These are the activations of a small neural network, seen along a few directions. Each row is one input.
Each table varies a few parts of the input and shows all the possible inputs, shuffled.
A made-up example of a description, with smaller parts first: one of 8 places around a ring, together with either a single point or one of 9 places along a line or (one of 3 separate values, together with one of 6 places along a line).
Shared parts are said once, and a part with two or three values counts as separate values.

Other details of the inputs vary at random and push rows far along two fixed directions, the same in every table; ignore that.
To show where, the next rows are all for the same input, with only those details redrawn:
[ 0.94 -1.89  2.69 -0.60 -0.85 -3.93  2.09  2.28 -0.13 -4.71 -2.56]
[-2.75  0.44  0.52  2.38  2.55  1.88 -0.72 -2.74 -1.40 -0.59 -0.77]
[-3.12  1.39 -0.17  2.43  3.99  2.93 -1.69 -3.11 -0.33  2.06  0.62]
[ 0.55  1.18  0.60 -1.51  3.82 -1.56 -0.87  2.50  4.67  4.56  2.45]

Table:
r1: [-2.70 -1.64  0.95  1.89 -3.87  4.15  1.04 -2.73 -2.50 -4.63 -2.15]
r2: [ 2.91 -2.15 -1.28 -1.12 -2.75 -4.29  1.97  2.11 -3.13 -2.01 -1.97]
r3: [ 0.56 -0.04  0.95 -1.38 -3.54 -2.60 -0.28  1.32  3.25  1.71  1.14]
r4: [-0.43  0.50 -2.60  2.99  0.97  2.89 -0.58 -3.75  0.06 -1.88  0.33]
r5: [-0.95  1.14 -0.19  1.34 -1.96  1.69  0.62 -1.95 -6.14 -3.14 -4.46]
r6: [ 2.16  1.87  1.46 -3.45  2.15 -0.32 -1.24  3.04  0.83  3.65  0.85]
r7: [-1.80  0.58 -1.87  2.48  1.63  3.85  0.62 -2.31 -0.29 -1.32 -0.73]
r8: [ 0.86 -1.05  0.49 -0.06 -2.34 -4.45  3.10  2.40  0.25 -3.86 -3.26]
r9: [ 4.16 -2.85 -1.27 -1.90 -2.34 -1.99  2.42  2.72 -2.07 -3.24 -1.10]
r10: [ 1.61 -2.02  1.57 -1.41 -4.98 -0.82  1.33  1.53  1.85 -3.64 -0.29]
r11: [ 0.13 -2.22  3.10 -0.97 -3.34 -3.19  0.32  1.09  0.16 -3.68  0.62]
r12: [ 2.02  1.26  1.22 -2.75  1.77 -0.41 -2.07  3.52  0.99  4.24  0.14]
r13: [-2.37 -0.47 -1.52  3.92 -1.07 -0.48  1.47 -3.23 -3.52 -4.86 -2.88]
r14: [-1.18 -1.11  0.84  3.34 -0.48 -0.27 -0.45 -4.35 -3.48 -5.91 -2.20]
r15: [-3.86  0.46  0.20  1.80 -2.23  2.66 -0.75 -3.11 -0.95  1.14 -0.62]
r16: [-0.77 -0.38  0.06 -1.02 -2.04 -2.85  1.03  2.76  2.44  1.01  2.01]
r17: [-4.50 -1.82  2.96  2.02 -2.05  1.93  0.58 -2.34 -4.21 -4.44 -1.63]
r18: [-0.33 -0.07 -0.02 -2.26 -0.34  1.09  0.76  3.68  4.57  2.70  3.12]
r19: [-1.46  0.77 -0.95  0.78  3.00  3.47 -3.28 -2.62 -3.18  3.67  0.46]
r20: [-1.06  0.24 -1.59  0.83  3.24  2.87 -2.40 -3.30 -3.67  3.52  1.71]
r21: [ 2.40  1.16 -0.22 -1.96 -1.25 -2.16 -0.18  4.08  0.12  2.36 -2.03]
r22: [ 2.19 -2.02 -0.48 -0.21 -1.71 -2.83  3.32  2.57  1.01 -6.08 -1.52]
r23: [-0.57  2.20 -2.22  1.19  1.89  6.30 -2.27 -1.45 -1.80  3.14 -0.51]
r24: [-1.16  0.21  1.27 -1.70  1.58 -0.99 -1.32  2.60  3.90  4.45  4.95]
r25: [ 1.47  1.26  0.93 -1.58  2.95 -1.35 -1.69  1.55  5.12  5.01  1.83]
r26: [ 2.44 -1.92 -0.42 -1.29 -3.50 -3.97  1.33  2.71 -3.07 -2.82 -3.81]
r27: [ 2.53 -1.19  2.61 -3.30 -1.30 -2.86  2.15  1.70 -3.36 -4.46 -2.08]
r28: [ 3.36  1.89 -0.80 -3.30  1.08  1.32 -0.03  3.78  2.03  2.99  0.87]
r29: [ 1.62  0.89 -0.40 -0.69 -0.31 -2.93  0.40  1.76  3.82  2.49 -0.72]
r30: [-0.03 -0.23 -2.63  1.04  0.48  4.27 -1.13 -1.77 -3.23  0.27 -1.00]
r31: [-0.08 -0.24 -0.77 -1.61 -0.21  0.46  0.51  3.30  4.36  2.10  4.13]
r32: [-1.55  1.12 -0.12 -1.70 -0.04 -0.77 -0.12  2.77  4.36  5.67  3.05]
r33: [-0.98  0.64  0.54  2.57  1.21  1.42 -2.27 -4.54 -0.76 -0.61 -0.68]
r34: [ 2.42  1.48 -0.95 -3.20  0.20 -2.24  1.10  2.33  0.17  2.33  0.42]
r35: [ 3.21 -0.16 -0.22 -1.50 -0.26 -1.14  1.30  2.69  4.63  0.24 -0.25]
r36: [ 1.20 -0.44  0.81 -0.91  1.81 -3.64  0.27  2.43  2.69 -0.15  1.31]
r37: [-0.21  0.70 -0.53 -0.84 -1.49 -1.97 -0.85  1.20  3.77  3.54  3.46]
r38: [ 0.15  0.66  2.04 -2.07  0.09 -0.69 -2.53  0.99  4.66  5.07  4.03]
r39: [ 3.80 -1.23  0.22 -0.52 -2.63 -2.29  1.62  1.16  2.33 -4.30 -1.83]
r40: [-3.12  1.39 -0.17  2.43  3.99  2.93 -1.69 -3.11 -0.33  2.06  0.62]
r41: [ 0.18  0.86 -3.70  1.01  2.74  4.87 -0.24 -3.23 -2.85  2.60  2.65]
r42: [-2.27 -1.70 -0.14  2.62 -3.71  3.05  0.63 -3.25 -2.68 -5.68 -0.47]
r43: [-0.31 -1.69  0.52  1.01 -0.17  0.71  1.12 -3.50 -7.47 -4.37 -1.36]
r44: [-0.40  2.15 -2.70 -0.09  2.75  5.74 -0.71 -2.95 -2.13  2.17  1.29]
r45: [ 2.09 -0.76 -0.50  0.55 -2.52 -5.08  1.55  0.76  0.93 -3.72 -1.66]
r46: [-0.42  0.59 -2.95  1.57  0.77  1.25  0.42 -3.19 -4.81  1.12  0.45]
r47: [ 2.01  2.15 -1.58 -0.32  1.01 -2.34 -1.49  0.51  5.24  5.19  1.72]
r48: [-0.15 -2.17  4.21 -1.70 -3.52 -2.16  0.77  1.78  0.44 -2.48 -1.02]
- What do these inputs look like to the network? => one of 3 separate values, together with either one of 6 places around a ring or (one of 2 separate values, together with one of 5 places around a ring)
- Changing only the choice among 3 separate values turns r31 into r24. The same change can be made to r22. Which row results? => r36
- Changing only the choice among 3 separate values turns r18 into r32. The same change can be made to r44. Which row results? => r34
- Change only the choice among 3 separate values in r21. List by row number the other rows that result. => r12, r23
- Change only the place on the ring of 5 in r35. List by row number the other rows that result. => r4, r7, r22, r39
- Change only the choice among 2 separate values in r47. List by row number the other rows that result. => r3

Table:
r49: [ 0.60  0.84  0.94 -1.90  1.53 -0.14 -0.86  2.10  2.67  3.24  1.74]
r50: [-2.82  1.97 -1.60  3.02  4.01  2.32 -2.59 -4.34 -0.77  3.44  1.32]
r51: [-2.57 -1.09  0.63  2.96 -2.70  1.12  0.38 -3.56 -5.06 -4.70 -3.67]
r52: [ 1.22 -0.41 -0.04 -0.53 -0.18 -1.91  1.20  1.68  2.67 -0.97  0.35]
r53: [ 1.91  0.41  0.34 -1.70  1.74 -4.22 -0.17  2.84  3.82  3.13  1.65]
r54: [-0.37 -1.17  1.98  0.18 -1.17 -0.22  0.73 -0.15 -2.29 -3.84 -2.27]
r55: [ 0.53 -0.34  0.72 -1.15 -1.87 -2.31  0.30  1.81  0.90  0.38 -0.12]
r56: [ 1.53 -1.90  2.08 -0.39 -3.14 -4.55  2.07  1.40 -1.52 -5.26 -3.44]
r57: [ 2.97 -2.06  0.40 -3.00 -4.48 -3.29  2.40  4.23  2.52 -2.09  0.79]
r58: [ 0.20  2.74 -4.26  1.10  3.84  4.24 -2.12 -3.25 -4.45  4.87 -0.01]
r59: [-0.59 -1.86  1.48 -0.64 -3.10  0.32  1.07 -0.01 -3.00 -3.59 -1.00]
r60: [ 0.62 -0.10  1.14 -0.82  2.20 -1.44 -0.26  1.18  1.21  0.36  0.76]
r61: [ 1.94 -1.54  2.24 -3.22 -2.47 -2.71  1.36  4.33  1.29 -1.10  0.38]
r62: [-1.36 -0.46  0.21  0.96 -2.25  0.38  0.00 -1.32 -2.28 -1.11 -0.71]
r63: [ 0.80 -0.03 -0.39 -0.26  0.08 -0.85  0.60  1.05  2.67 -0.16  0.58]
r64: [-1.12 -0.59  1.33  1.04  1.25  0.28  0.08 -1.26 -1.70 -2.10 -0.94]
r65: [ 0.69 -0.68  1.66 -1.77 -0.69 -0.99  0.35  2.39  0.97 -0.08 -0.04]
r66: [ 1.27 -0.48 -3.09  1.72 -0.97  3.30  1.43 -2.90 -7.33 -4.61 -3.93]
r67: [ 2.26  0.17 -1.46 -1.00  1.14  1.83  0.44 -0.03 -5.40 -0.88 -2.22]
r68: [ 0.37  1.18 -1.45 -0.82  0.88  1.25 -0.89  1.22  4.42  4.50  2.91]
r69: [-2.66  1.94 -2.22  2.57  1.85  5.18 -1.93 -3.81  0.57  3.00  1.75]
r70: [-1.00  0.10 -0.79  1.88 -0.12  1.96  0.08 -2.20 -0.32 -1.37 -0.48]
r71: [ 2.45 -1.50  0.49 -2.38 -3.67 -2.59  2.01  4.02  2.80 -1.50  0.74]
r72: [-3.07  1.46 -1.89  1.77  0.71  3.86 -2.35 -3.95 -1.47  4.25  2.30]
r73: [ 0.77  1.29 -1.68 -0.17  3.12 -0.04 -0.96  0.63  4.58  3.96  3.23]
r74: [-2.28 -0.77  0.62  3.07 -1.87  0.77  0.22 -3.79 -4.98 -4.80 -3.69]
r75: [ 0.80 -0.43  1.75 -1.44  0.71 -1.80  0.36  2.08  1.24 -0.45 -0.11]
r76: [-1.59 -0.51  1.27  0.24 -1.05  1.54 -0.02 -0.68 -1.90 -1.57 -0.83]
r77: [-1.07  2.06 -0.99  0.59  3.29  0.47 -2.19 -1.01  2.24  5.25  2.05]
r78: [ 0.43 -0.21 -0.42 -0.76 -1.79  0.04  0.61  1.46  2.29  0.16  0.90]
r79: [ 0.31  0.33  0.41 -0.20  0.87 -2.65 -0.04  0.69  1.22  0.91  0.08]
r80: [-2.63  1.61 -2.37  3.13  3.38  4.18 -1.70 -4.19  0.62  2.61  1.99]
r81: [ 2.42 -1.38  2.70 -2.80 -0.47 -4.67  1.79  4.37  1.88 -2.16 -0.66]
r82: [-2.37 -0.73  0.70  3.01 -2.25  0.92  0.32 -3.76 -5.00 -4.76 -3.66]
r83: [ 1.25  0.65 -0.80 -1.00  0.43 -0.30 -0.15  1.69  3.91  2.26  1.77]
r84: [ 0.14  1.49  0.36 -1.30  3.23  0.72 -1.60  1.04  3.03  4.79  2.49]
- Changing only one part turns r64 into r80. The same change can be made to r81. Which row results? => r52
- What do these inputs look like to the network? => one of 3 separate values, together with either a single point or one of 11 places along a line
- A walk changes only the place on the line of 11. It starts at r50 and steps to r53. List the rest of the walk in order. => r79, r77, r56, r74, r82, r51, r55, r62, r72
- Change only the choice among 3 separate values in r51. List by row number the other rows that result. => r65, r68

Table:
r85: [-0.32 -0.32 -1.36  1.45  1.17  0.13  0.15 -2.28 -2.13 -0.67 -0.76]
r86: [ 2.66 -1.83  0.02  0.14 -4.57 -0.86  2.85  0.37 -3.31 -7.30 -4.26]
r87: [-0.91  1.05 -2.91  1.44  1.53  5.21 -1.52 -2.89 -1.03  3.32  1.06]
r88: [-1.21  0.60  1.12  0.32  1.65  0.68 -0.44 -1.44 -3.67  0.09 -1.39]
r89: [ 2.84  1.17 -1.35 -3.17  0.74 -0.38 -1.03  4.70  4.33  6.26  3.23]
r90: [-1.67 -0.54  0.35  1.30 -3.21  2.77  0.77 -2.29 -5.12 -3.25 -3.18]
r91: [ 2.94 -1.05 -0.33 -2.39 -2.65 -4.12  1.35  4.55  1.95 -0.23  0.24]
r92: [-3.36 -2.28  3.66  4.04 -2.86 -2.51  1.30 -2.30 -0.20 -8.21 -4.40]
r93: [ 2.77  0.00  0.00 -2.03  2.95 -2.10  0.03  2.31  1.12  2.42  0.92]
r94: [-3.31  3.32 -2.05  1.63  4.45  3.66 -3.01 -3.82 -0.35  7.49  2.71]
r95: [-3.76 -0.22  3.27  2.52 -0.77 -0.07 -1.90 -2.95  1.81 -0.19  0.59]
r96: [-0.25  0.93 -1.34  1.33  1.45  3.81 -0.60 -3.00 -3.76 -1.64 -1.73]
r97: [-0.30  1.07 -0.91  2.10  2.65  2.15 -0.54 -3.55 -3.88 -1.49 -1.51]
r98: [ 2.02 -2.78  1.19 -0.91 -2.42 -1.17  2.37  0.90 -4.65 -7.00 -4.36]
r99: [-1.71 -0.87 -0.34  2.58 -0.74  0.20  0.39 -2.72 -5.19 -3.84 -2.56]
r100: [ 1.75 -1.77  2.40 -2.48 -2.43 -4.28  3.27  5.44  7.10 -1.80  2.07]
r101: [ 3.46 -0.77  0.88 -4.07 -3.31 -5.62  2.02  5.75  3.22  0.81  0.08]
r102: [-1.77  1.79 -0.95  1.61  4.46  3.10 -2.41 -2.38 -2.64  3.37  1.05]
r103: [-1.40  1.05 -3.45  2.09  1.51  3.70 -1.47 -3.59 -0.51  3.30  1.43]
r104: [ 0.93  2.01 -2.35  0.34  3.00  0.02 -0.96 -1.03  1.39  3.39  1.73]
r105: [ 1.22 -2.11  4.09 -3.68 -3.81 -5.32  0.47  4.72  5.71 -0.65  2.39]
r106: [-2.84  3.30 -1.45  0.18  4.68  6.05 -3.44 -2.71 -1.12  7.34  2.17]
r107: [-2.80 -0.16  1.01  1.84  0.46 -0.46  0.08 -0.35  4.49 -1.54  0.64]
r108: [ 1.14 -1.23  2.05 -4.11 -2.44 -2.81  1.08  5.47  7.12  1.80  5.11]
r109: [ 1.07 -1.60 -0.83  1.83 -4.37 -1.04  2.53 -1.74 -4.02 -7.71 -4.12]
r110: [ 2.84  1.26 -0.42 -3.94  2.89 -0.72 -1.34  4.83  3.33  5.93  2.84]
- What do these inputs look like to the network? => either one of 6 places around a ring or (one of 4 places along a line, together with one of 5 places around a ring)
- Change only the place on the ring of 5 in r98. List by row number the other rows that result. => r85, r87, r93, r103
- Which other rows belong to the same alternative as r107? List them by row number. => r92, r95, r100, r105, r108

Table:
r111: [ 2.76 -1.41  2.24 -2.58 -1.11 -5.38  1.61  4.24  1.84 -2.08 -1.00]
r112: [ 1.87  0.23 -1.35 -1.51  0.22  1.83  0.02  0.33 -5.15  0.44 -1.56]
r113: [ 2.35  0.05  1.56 -3.96 -0.23 -3.62 -0.01  5.33  5.78  3.82  2.79]
r114: [-0.55 -2.57  0.74  2.55 -3.78 -0.15  2.52 -2.64 -5.68 -9.23 -5.05]
r115: [ 0.06 -0.54  1.32 -0.70 -0.32 -1.42  0.31  1.40  1.18 -0.29  0.30]
r116: [-0.22  1.92 -2.33  0.91  3.03  1.69 -1.41 -1.35  0.90  4.06  1.45]
r117: [ 2.60 -1.53  2.56 -3.70 -2.83 -4.97  1.45  5.32  3.30 -0.55  0.60]
r118: [-1.30  1.81 -2.44  1.94  2.82  2.97 -1.47 -3.01 -0.44  2.96  1.15]
r119: [ 2.05 -0.56  1.52 -1.97  0.24 -4.24  0.90  3.11  1.60 -0.34 -0.31]
r120: [-1.97  1.50 -2.28  2.54  2.44  3.79 -1.62 -3.71 -1.05  2.01  0.72]
r121: [ 1.18 -0.61  1.66 -1.43 -0.52 -2.81  0.58  2.39  1.53 -0.76 -0.12]
r122: [-0.38 -2.63  1.06  1.33 -4.92 -0.42  2.67 -1.03 -3.91 -8.28 -3.99]
r123: [ 1.30  0.38  0.81 -1.83  1.59 -2.24 -0.45  2.40  3.25  2.76  1.57]
r124: [-1.72  0.94 -1.63  2.28  0.97  3.41 -0.98 -3.18 -1.18  0.57  0.30]
r125: [-0.60  0.88 -1.34 -0.14  0.01  2.09 -0.98 -0.35  1.79  3.30  2.36]
r126: [-0.44  1.02 -1.47  0.38  1.21  1.95 -0.83 -0.54  1.96  2.88  2.08]
r127: [-2.40 -1.59  1.73  1.91 -2.47  0.92  0.92 -2.34 -3.76 -5.45 -2.77]
r128: [-2.12  1.46 -1.86  1.45  0.93  4.28 -1.68 -2.66  0.53  3.23  2.08]
r129: [-2.48  1.24 -0.50  2.53  2.70  2.32 -1.57 -3.72 -2.48  0.96 -0.58]
- What do these inputs look like to the network? => either a single point or (one of 2 separate values, together with one of 9 places along a line)
- Change only the choice among 2 separate values in r121. List by row number the other rows that result. => r124
- Change only the choice among 2 separate values in r118. List by row number the other rows that result. => r119
